A small network was trained on invented records. Each row is its activation on one of them, seen along a few directions.
Each row is followed by the record's values for the fields Rafo, Gak, Dos, Fadal, Napup, Rivov, Zonu.
A field that a record lacks is written none.
The largest differences between rows may come from other fields.
(in the rows, 500 means zero)
Strong random noise was added to every row along 4 fixed directions; ignore it. To show where, here is one row again and again, with new noise each time:
[734 573 451 683 570 506 662 289 490 691 363 735 535 438 748 757 497 551
 531 475 467 560 751]
[695 427 412 539 556 467 499 587 460 534 499 406 709 325 550 542 529 606
 524 384 378 631 605]
[443 569 460 515 380 467 260 446 513 529 551 351 632 526 350 358 575 594
 437 546 441 646 551]
[384 660 501 643 319 554 356 121 521 584 385 600 432 628 483 486 484 359
 396 597 487 665 588]
[519 191 487 393 516 576 444 799 464 327 512 182 639 357 310 428 260 444
 377 201 466 527 368]
[471 559 462 500 409 455 277 496 519 543 572 345 649 523 346 373 576 656
 445 538 459 605 566]

[396 438 702 359 494 503 457 592 577 543 545 465 343 701 215 598 349 677
 450 493 682 292 505]	Rafo=l2, Gak=none, Dos=j1, Fadal=u1, Napup=none, Rivov=g1, Zonu=none
[303 505 415 415 540 414 276 549 541 502 575 460 462 664 472 368 665 700
 509 721 661 352 417]	Rafo=l1, Gak=p2, Dos=j1, Fadal=u2, Napup=f2, Rivov=g1, Zonu=b3
[518 671 454 520 587 405 543 424 480 693 512 662 517 599 617 612 665 673
 546 727 576 375 621]	Rafo=l1, Gak=p2, Dos=j2, Fadal=none, Napup=none, Rivov=none, Zonu=none
[796 619 348 745 532 499 697 127 438 642 343 898 571 359 866 695 635 464
 564 528 405 693 750]	Rafo=l1, Gak=p2, Dos=none, Fadal=none, Napup=f2, Rivov=none, Zonu=b3
[584 547 507 655 584 456 565 347 579 563 516 556 515 604 495 444 376 673
 416 549 592 333 591]	Rafo=l1, Gak=p2, Dos=j1, Fadal=u1, Napup=f1, Rivov=g2, Zonu=b1
[490 450 345 619 707 349 437 477 433 514 373 523 562 447 693 545 613 452
 566 578 359 521 541]	Rafo=l1, Gak=p2, Dos=j1, Fadal=u1, Napup=none, Rivov=g1, Zonu=none
[427 543 495 595 377 601 600 320 468 475 391 563 353 595 555 557 415 241
 484 507 510 599 476]	Rafo=l2, Gak=none, Dos=j2, Fadal=none, Napup=f1, Rivov=none, Zonu=b3
[439 529 496 564 508 479 529 301 538 502 431 570 453 530 608 505 461 371
 502 544 501 456 571]	Rafo=l1, Gak=p2, Dos=j1, Fadal=u1, Napup=f1, Rivov=g2, Zonu=b1
[581 375 496 334 535 445 424 801 433 389 656 365 674 413 363 342 525 549
 569 433 512 580 370]	Rafo=l1, Gak=p2, Dos=j1, Fadal=u1, Napup=none, Rivov=g5, Zonu=none
[595 400 439 434 414 516 533 594 435 375 630 446 688 417 429 446 565 527
 521 509 504 552 501]	Rafo=l1, Gak=p2, Dos=j2, Fadal=none, Napup=f1, Rivov=none, Zonu=b3
[560 399 290 463 486 558 621 512 362 315 496 497 666 298 650 391 619 191
 654 488 401 741 357]	Rafo=l1, Gak=p2, Dos=j2, Fadal=none, Napup=f1, Rivov=none, Zonu=b3
[496 565 471 412 479 402 406 527 479 498 400 389 419 416 611 638 610 424
 581 456 311 667 575]	Rafo=l2, Gak=none, Dos=j1, Fadal=u1, Napup=f2, Rivov=g2, Zonu=b3
[491 514 429 639 611 424 499 447 540 574 483 529 571 490 504 492 462 634
 388 504 443 485 509]	Rafo=l1, Gak=p2, Dos=none, Fadal=none, Napup=none, Rivov=none, Zonu=none
[245 556 544 506 253 580 365 271 513 384 456 474 516 659 325 294 465 257
 430 616 552 536 340]	Rafo=l1, Gak=p2, Dos=j1, Fadal=none, Napup=f1, Rivov=none, Zonu=b1
[395 226 454 441 478 612 501 665 404 206 485 310 587 385 399 301 323 186
 403 358 431 613 262]	Rafo=l1, Gak=p2, Dos=j2, Fadal=none, Napup=none, Rivov=none, Zonu=none
[668 346 552 476 447 577 759 599 505 411 529 545 627 427 443 488 414 577
 567 362 587 383 487]	Rafo=l2, Gak=none, Dos=j1, Fadal=none, Napup=f1, Rivov=none, Zonu=b1
[490 410 414 645 632 448 479 359 494 477 350 479 469 530 603 406 385 444
 346 492 524 410 343]	Rafo=l1, Gak=p2, Dos=j1, Fadal=u2, Napup=f2, Rivov=g5, Zonu=b1
[500 396 487 534 433 548 511 534 443 363 501 406 613 356 350 402 411 461
 453 364 403 677 462]	Rafo=l2, Gak=none, Dos=none, Fadal=none, Napup=none, Rivov=none, Zonu=none
[388 562 621 348 255 664 461 523 608 391 658 547 553 818 125 242 406 723
 443 607 856 244 465]	Rafo=l1, Gak=p2, Dos=j1, Fadal=none, Napup=f1, Rivov=none, Zonu=b3
[294 393 537 455 304 632 476 423 514 320 393 458 386 535 424 311 398 149
 470 435 523 599 304]	Rafo=l2, Gak=none, Dos=j1, Fadal=none, Napup=f2, Rivov=none, Zonu=b1
[485 712 527 613 383 509 527 320 516 540 469 729 436 605 561 591 660 430
 664 630 566 512 613]	Rafo=l2, Gak=none, Dos=j1, Fadal=u1, Napup=f1, Rivov=g1, Zonu=b2
[485 530 498 620 433 519 370 224 468 603 317 448 444 423 596 597 464 306
 396 449 326 802 531]	Rafo=l1, Gak=p2, Dos=none, Fadal=none, Napup=f2, Rivov=none, Zonu=b3
[629 378 407 458 569 532 537 677 422 334 572 414 657 274 587 571 600 434
 701 410 435 682 406]	Rafo=l1, Gak=p2, Dos=j1, Fadal=u1, Napup=f1, Rivov=g1, Zonu=b3
[515 381 454 635 511 615 679 326 468 445 264 646 371 425 547 593 262 159
 356 263 480 501 430]	Rafo=l2, Gak=none, Dos=none, Fadal=none, Napup=f1, Rivov=none, Zonu=b2
[546 525 340 478 544 450 513 545 466 489 573 475 638 462 587 415 688 527
 567 600 463 557 462]	Rafo=l1, Gak=p2, Dos=j2, Fadal=none, Napup=f1, Rivov=none, Zonu=b3
[581 463 492 366 522 490 491 569 528 465 560 503 521 545 384 426 432 585
 481 517 528 465 488]	Rafo=l1, Gak=p2, Dos=j1, Fadal=u1, Napup=none, Rivov=g2, Zonu=none
[524 235 377 570 675 514 572 607 455 407 310 397 505 263 613 544 285 199
 370 238 323 597 312]	Rafo=l1, Gak=p2, Dos=none, Fadal=none, Napup=none, Rivov=none, Zonu=none
[403 290 381 529 466 539 365 535 463 326 436 310 590 353 430 318 376 234
 364 324 348 709 299]	Rafo=l1, Gak=p2, Dos=none, Fadal=none, Napup=f2, Rivov=none, Zonu=b3
[658 454 419 568 560 578 700 478 414 446 419 639 554 411 679 548 486 353
 537 486 461 577 522]	Rafo=l1, Gak=p2, Dos=j2, Fadal=none, Napup=none, Rivov=none, Zonu=none
[401 320 587 429 613 670 753 552 550 440 394 609 293 678 479 604 164 338
 357 372 799 152 375]	Rafo=l1, Gak=p2, Dos=j2, Fadal=none, Napup=f1, Rivov=none, Zonu=b1
[457 316 410 439 597 400 333 829 485 386 613 121 709 442 339 214 542 580
 387 405 399 479 352]	Rafo=l1, Gak=p2, Dos=j2, Fadal=none, Napup=f2, Rivov=none, Zonu=b1
[365 561 642 456 429 646 504 470 465 551 486 643 228 595 486 619 435 292
 573 481 617 456 479]	Rafo=l2, Gak=none, Dos=j1, Fadal=u1, Napup=none, Rivov=g4, Zonu=none
[411 516 730 214 271 663 432 617 536 321 637 311 466 621 150 495 338 517
 470 412 694 477 440]	Rafo=l1, Gak=p2, Dos=j1, Fadal=u1, Napup=f1, Rivov=g2, Zonu=b3
[508 676 497 500 404 493 421 459 471 460 624 589 693 500 488 477 770 633
 698 651 391 642 682]	Rafo=l1, Gak=p2, Dos=j1, Fadal=u1, Napup=none, Rivov=g4, Zonu=none
[389 578 575 499 221 592 395 386 496 381 641 559 545 736 291 282 387 437
 429 575 652 462 465]	Rafo=l1, Gak=p2, Dos=j1, Fadal=u1, Napup=f1, Rivov=g2, Zonu=b3
[524 703 527 471 503 496 354 542 615 621 614 532 446 582 429 524 663 718
 576 653 496 470 597]	Rafo=l1, Gak=p2, Dos=j1, Fadal=u1, Napup=none, Rivov=g4, Zonu=none
[301 467 432 592 472 404 290 391 484 379 457 423 523 567 449 261 477 328
 392 628 432 557 377]	Rafo=l1, Gak=p2, Dos=j1, Fadal=u1, Napup=none, Rivov=g5, Zonu=none
[545 827 562 604 339 494 374 274 581 735 510 556 370 666 484 743 639 721
 620 685 415 580 761]	Rafo=l2, Gak=none, Dos=j1, Fadal=u1, Napup=f2, Rivov=g4, Zonu=b3
[501 436 585 222 367 568 469 838 550 368 785 378 474 430 330 511 567 691
 597 395 554 416 503]	Rafo=l2, Gak=none, Dos=j1, Fadal=u1, Napup=f2, Rivov=g3, Zonu=b3
[366 610 502 688 486 488 433 127 543 672 267 652 281 557 604 645 402 271
 307 543 421 579 493]	Rafo=l1, Gak=p2, Dos=none, Fadal=none, Napup=none, Rivov=none, Zonu=none
[423 497 397 425 547 470 457 628 515 457 590 377 622 532 397 311 605 511
 497 563 549 405 366]	Rafo=l1, Gak=p1, Dos=j2, Fadal=none, Napup=f1, Rivov=none, Zonu=b2
[605 521 538 460 417 436 448 597 535 589 652 430 634 439 311 527 565 850
 511 463 571 489 659]	Rafo=l2, Gak=none, Dos=none, Fadal=none, Napup=f1, Rivov=none, Zonu=b3
[566 361 570 646 552 514 454 400 531 561 358 350 482 435 412 615 250 488
 216 253 352 564 486]	Rafo=l1, Gak=p2, Dos=none, Fadal=none, Napup=f2, Rivov=none, Zonu=b1
[461 516 407 485 427 567 536 429 432 402 455 569 518 443 555 385 561 243
 550 576 473 666 413]	Rafo=l1, Gak=p2, Dos=j2, Fadal=none, Napup=none, Rivov=none, Zonu=none

Which values does each new row have?
[435 614 398 538 527 349 350 504 528 653 531 414 509 579 572 490 694 560
 473 675 427 491 511]	Rafo=l1, Gak=p2, Dos=j2, Fadal=none, Napup=f2, Rivov=none, Zonu=b3
[534 551 425 648 518 343 324 400 528 607 519 290 699 423 422 442 602 654
 391 495 278 658 522]	Rafo=l1, Gak=p2, Dos=none, Fadal=none, Napup=f1, Rivov=none, Zonu=b1
[493 440 508 501 404 494 335 564 472 482 483 218 590 359 366 431 488 513
 490 351 353 796 508]	Rafo=l2, Gak=none, Dos=none, Fadal=none, Napup=f2, Rivov=none, Zonu=b3
[529 461 490 423 433 580 579 550 504 395 517 537 630 466 474 371 565 452
 617 520 570 484 443]	Rafo=l1, Gak=p2, Dos=j1, Fadal=none, Napup=f1, Rivov=none, Zonu=b1
[378 478 645 416 382 479 367 618 503 418 482 376 397 496 375 575 452 412
 471 452 484 510 445]	Rafo=l2, Gak=none, Dos=j1, Fadal=u1, Napup=none, Rivov=g5, Zonu=none
[623 491 493 413 507 471 467 625 445 470 582 467 593 340 538 694 685 564
 668 491 461 554 515]	Rafo=l1, Gak=p2, Dos=j1, Fadal=u1, Napup=f1, Rivov=g1, Zonu=b3
[484 564 481 514 654 415 573 548 569 597 469 573 434 578 638 658 438 600
 512 497 616 252 521]	Rafo=l1, Gak=p2, Dos=j1, Fadal=u1, Napup=f1, Rivov=g2, Zonu=b3
[628 567 429 552 449 522 600 459 517 499 578 644 624 616 492 406 568 613
 485 610 621 390 583]	Rafo=l1, Gak=p2, Dos=j2, Fadal=none, Napup=f1, Rivov=none, Zonu=b3
[449 392 462 498 537 520 549 569 446 420 383 447 464 400 552 413 462 342
 533 473 473 506 414]	Rafo=l2, Gak=none, Dos=j1, Fadal=none, Napup=none, Rivov=none, Zonu=none
[655 439 437 495 537 446 598 649 382 457 540 401 659 259 579 532 641 501
 619 471 287 706 519]	Rafo=l2, Gak=none, Dos=j2, Fadal=none, Napup=none, Rivov=none, Zonu=none
[434 497 551 607 471 530 425 329 474 375 478 487 503 588 387 325 415 358
 394 536 630 472 419]	Rafo=l1, Gak=p2, Dos=j1, Fadal=u1, Napup=f1, Rivov=g5, Zonu=b1
[304 390 428 376 559 431 335 799 527 394 621 204 569 543 303 251 490 535
 384 517 495 429 263]	Rafo=l1, Gak=p2, Dos=j2, Fadal=none, Napup=none, Rivov=none, Zonu=none
[500 502 626 373 487 539 601 572 473 430 478 553 346 412 581 695 492 419
 569 376 484 563 538]	Rafo=l2, Gak=none, Dos=j1, Fadal=u1, Napup=none, Rivov=g2, Zonu=none
[540 495 597 379 460 602 558 544 469 329 525 506 508 413 507 535 488 387
 545 389 456 651 491]	Rafo=l1, Gak=p2, Dos=j1, Fadal=u1, Napup=none, Rivov=g2, Zonu=none
[566 355 394 612 600 610 782 369 449 435 326 664 439 406 793 636 355 132
 505 386 476 568 404]	Rafo=l1, Gak=p2, Dos=j2, Fadal=none, Napup=f1, Rivov=none, Zonu=b3
[498 448 397 491 625 486 576 601 490 480 483 525 530 478 589 466 509 447
 491 539 503 441 420]	Rafo=l1, Gak=p2, Dos=j2, Fadal=none, Napup=none, Rivov=none, Zonu=none
[478 578 493 581 354 503 460 351 533 532 530 605 516 534 394 442 530 592
 455 547 551 553 600]	Rafo=l2, Gak=none, Dos=none, Fadal=none, Napup=f1, Rivov=none, Zonu=b3
[485 594 423 514 592 467 579 477 492 593 472 688 480 610 619 524 582 555
 525 671 634 342 559]	Rafo=l1, Gak=p2, Dos=j2, Fadal=none, Napup=none, Rivov=none, Zonu=none
[580 403 571 510 545 519 565 554 474 578 379 473 415 364 490 704 340 497
 420 312 459 522 550]	Rafo=l2, Gak=none, Dos=none, Fadal=none, Napup=none, Rivov=none, Zonu=none
[445 682 551 564 367 530 571 332 545 545 514 712 480 648 473 439 592 607
 576 699 586 474 578]	Rafo=l2, Gak=none, Dos=j1, Fadal=none, Napup=none, Rivov=none, Zonu=none
[699 389 482 630 591 552 608 476 453 478 426 529 648 357 513 562 352 593
 404 331 414 585 580]	Rafo=l1, Gak=p2, Dos=none, Fadal=none, Napup=none, Rivov=none, Zonu=none
[372 543 450 512 442 493 407 439 517 411 404 485 460 500 560 440 430 276
 486 532 415 585 410]	Rafo=l1, Gak=p2, Dos=j1, Fadal=u1, Napup=none, Rivov=g2, Zonu=none
